Each row below holds a small network's activations on one record, seen along a few directions.
Records have a field called PED. Each example row is followed by its value.
The word absent means that the record has no PED.
Other fields move the rows too, some of them a lot.
In the rows, 500 means zero.
Random noise pushes rows far along 6 fixed directions. That doesn't count. These rows show it; they differ only by the noise:
[536 413 581 738 515 740 365 380 793 583 473 586 650 406 295 434 431 734 622 711 648 678 361 562 428]
[182 557 479 488 243 575 559 631 401 420 334 530 700 365 512 386 311 303 404 501 628 459 557 586 536]
[651 456 591 549 593 494 551 427 460 497 651 603 389 711 459 627 641 564 527 348 511 553 518 218 583]
[403 555 449 429 403 458 563 546 358 489 395 500 542 528 505 484 501 325 406 362 549 332 548 522 532]
[694 508 525 614 536 601 368 378 519 582 465 513 498 579 357 538 610 564 526 519 509 377 464 550 471]
[610 756 432 381 315 496 576 630 329 414 494 500 495 550 397 473 494 229 552 526 313 275 603 615 503]
[532 529 679 678 324 690 450 532 341 379 610 641 549 602 453 593 499 494 528 537 505 604 635 257 655]
[510 539 458 471 405 428 510 516 300 550 387 508 555 599 492 562 626 348 422 304 565 269 599 453 602]

[695 499 449 565 697 613 246 307 579 569 456 356 382 456 437 456 557 636 498 601 413 332 342 808 296] | gan
[481 465 594 551 502 653 461 407 491 454 478 534 368 571 442 493 436 520 404 515 519 485 455 515 449] | ruso
[523 447 543 580 499 618 378 394 565 587 397 502 499 483 441 479 517 554 386 556 594 459 447 611 456] | muvid
[391 526 499 358 499 498 698 596 651 419 627 528 434 432 528 431 340 488 550 523 434 667 445 473 455] | nak
[252 409 513 504 494 460 615 512 451 462 465 545 529 520 595 488 441 464 374 341 665 555 502 377 541] | guma
[859 621 543 591 473 579 249 388 261 519 455 405 386 652 423 590 686 434 470 553 333 174 585 627 476] | absent
[754 685 442 458 339 475 416 602 375 466 527 517 533 557 393 580 558 386 669 642 242 322 664 600 567] | dak
[548 402 582 606 490 543 578 448 632 586 572 678 545 630 369 555 555 618 591 409 702 670 479 239 619] | guma
[288 389 597 566 620 658 525 391 562 422 548 520 379 510 555 447 368 572 328 463 587 622 362 460 398] | guma
[528 594 335 423 434 367 600 614 528 586 458 503 648 437 454 485 573 403 600 494 487 422 549 588 532] | pepep
[434 490 397 440 511 334 535 559 539 578 412 437 634 383 555 462 555 507 577 448 569 499 506 521 509] | sedor
[636 430 472 427 813 500 539 317 621 570 538 468 227 623 454 501 561 590 387 427 439 414 324 614 319] | kero
[444 434 376 502 451 356 554 595 675 686 400 542 776 346 475 522 605 593 662 463 672 587 529 484 630] | lumif
[661 536 531 652 278 559 395 532 376 593 419 579 646 587 375 620 646 478 593 526 546 378 683 428 687] | ruso
[513 699 529 585 299 741 387 580 392 334 513 491 514 400 441 420 359 389 484 815 278 437 567 744 419] | pepep
[528 596 634 547 344 716 428 511 312 386 535 531 412 553 499 530 464 400 367 591 417 432 595 519 541] | muvid
[636 446 624 618 461 659 330 385 506 542 496 570 435 577 406 559 544 587 505 549 526 482 533 466 550] | dak
[371 441 617 590 397 571 558 525 474 430 530 654 548 557 463 514 416 490 515 485 637 664 552 284 602] | moros
[375 586 555 486 353 607 564 601 532 393 517 524 545 413 457 381 307 407 518 627 497 623 497 527 477] | absent
[144 391 566 463 494 434 583 536 286 346 532 504 422 511 804 513 429 411 249 274 609 607 551 306 579] | lumif
[281 504 395 406 461 421 565 610 554 474 447 434 625 356 584 429 356 449 509 519 496 545 467 595 465] | nak
[622 608 499 625 301 523 379 570 409 562 438 502 698 455 396 521 621 481 641 646 480 446 640 515 618] | fenof
[599 588 376 286 655 280 693 541 473 452 628 438 299 572 565 507 557 423 511 408 320 466 466 512 418] | fenof
[441 439 640 464 722 522 656 424 418 288 800 562 164 682 632 548 452 552 343 389 417 727 442 213 438] | muvid
[535 549 576 553 441 666 403 540 379 348 626 508 429 476 551 552 451 534 529 617 340 550 576 509 532] | gan
[240 370 440 415 529 417 628 478 601 573 325 533 502 472 543 411 387 424 322 330 735 469 412 538 488] | moros
[557 494 481 536 562 572 467 427 530 515 467 516 419 525 429 481 469 507 433 561 476 433 442 640 404] | kero
[714 544 453 635 471 500 270 475 460 625 444 441 673 445 425 580 715 603 690 574 467 382 577 562 569] | gan
[493 496 470 525 467 476 391 456 359 542 356 460 524 513 508 509 555 435 455 427 541 305 550 579 515] | dak
[285 476 505 419 618 538 576 475 339 326 525 453 295 526 667 456 333 365 206 404 451 448 446 568 373] | kero
[410 357 415 397 688 348 594 383 716 613 426 529 454 549 441 432 461 541 459 352 660 512 317 528 391] | moros
[487 679 559 331 440 596 581 560 448 288 625 458 292 589 501 419 316 346 431 546 260 455 451 578 388] | ruso
[509 587 421 469 384 440 551 630 598 511 503 526 628 369 474 457 486 458 648 617 460 565 535 586 538] | lumif
[803 469 511 634 581 523 255 344 556 647 497 451 525 584 363 595 688 685 628 569 451 404 468 533 478] | nak
[610 574 468 304 684 363 599 496 470 426 647 387 284 548 595 489 559 472 515 410 295 462 454 483 408] | sedor
[466 472 531 401 599 502 612 410 566 450 591 543 280 618 506 432 469 461 361 402 523 530 374 471 394] | pepep
[607 563 439 433 529 374 592 598 464 490 617 493 481 523 552 572 602 504 609 473 377 550 557 399 571] | fenof
[605 648 494 481 320 475 575 657 519 468 562 547 634 456 393 483 475 428 726 642 419 580 599 455 573] | absent
[696 675 416 293 652 426 471 504 414 397 616 304 236 567 557 472 514 416 477 517 158 314 421 710 312] | sedor

Which value of PED does each new row have?
[541 635 577 576 277 553 487 688 408 385 612 551 674 404 484 526 477 490 727 692 387 676 679 359 637] | sedor
[317 436 503 530 610 591 508 443 609 476 476 476 456 404 532 391 366 545 369 582 558 602 360 616 341] | muvid
[567 414 585 581 677 558 470 396 623 459 673 530 342 528 556 537 525 684 506 545 455 692 407 417 451] | lumif
[392 497 374 483 240 410 454 600 530 682 157 518 814 351 424 434 507 361 538 455 729 307 600 669 652] | dak
[418 526 535 452 479 451 590 600 372 342 633 501 437 500 646 540 453 470 502 464 431 637 576 331 556] | sedor
[425 464 492 428 601 468 568 478 487 416 582 504 337 506 582 498 451 499 419 445 473 576 441 493 439] | lumif
[363 501 524 442 546 436 604 546 406 373 597 480 411 502 645 474 461 467 433 443 451 605 507 385 498] | fenof
[399 507 520 335 705 549 623 412 606 331 578 476 171 549 515 331 262 412 329 494 400 511 287 645 245] | moros
[578 569 518 616 469 665 365 442 539 481 462 486 503 444 399 425 442 513 489 734 457 480 452 712 363] | muvid
[466 532 367 331 511 312 715 548 517 569 460 529 498 569 460 468 535 371 496 285 581 396 478 470 509] | guma
[354 287 517 613 483 524 396 371 492 714 286 526 635 503 561 553 639 595 300 289 846 401 502 455 623] | pepep
[493 599 314 289 479 322 646 600 574 616 353 407 558 402 470 413 503 345 532 451 481 323 474 711 444] | absent
[562 638 418 319 600 366 680 608 467 377 709 475 327 532 561 505 510 406 577 482 243 541 501 484 446] | lumif
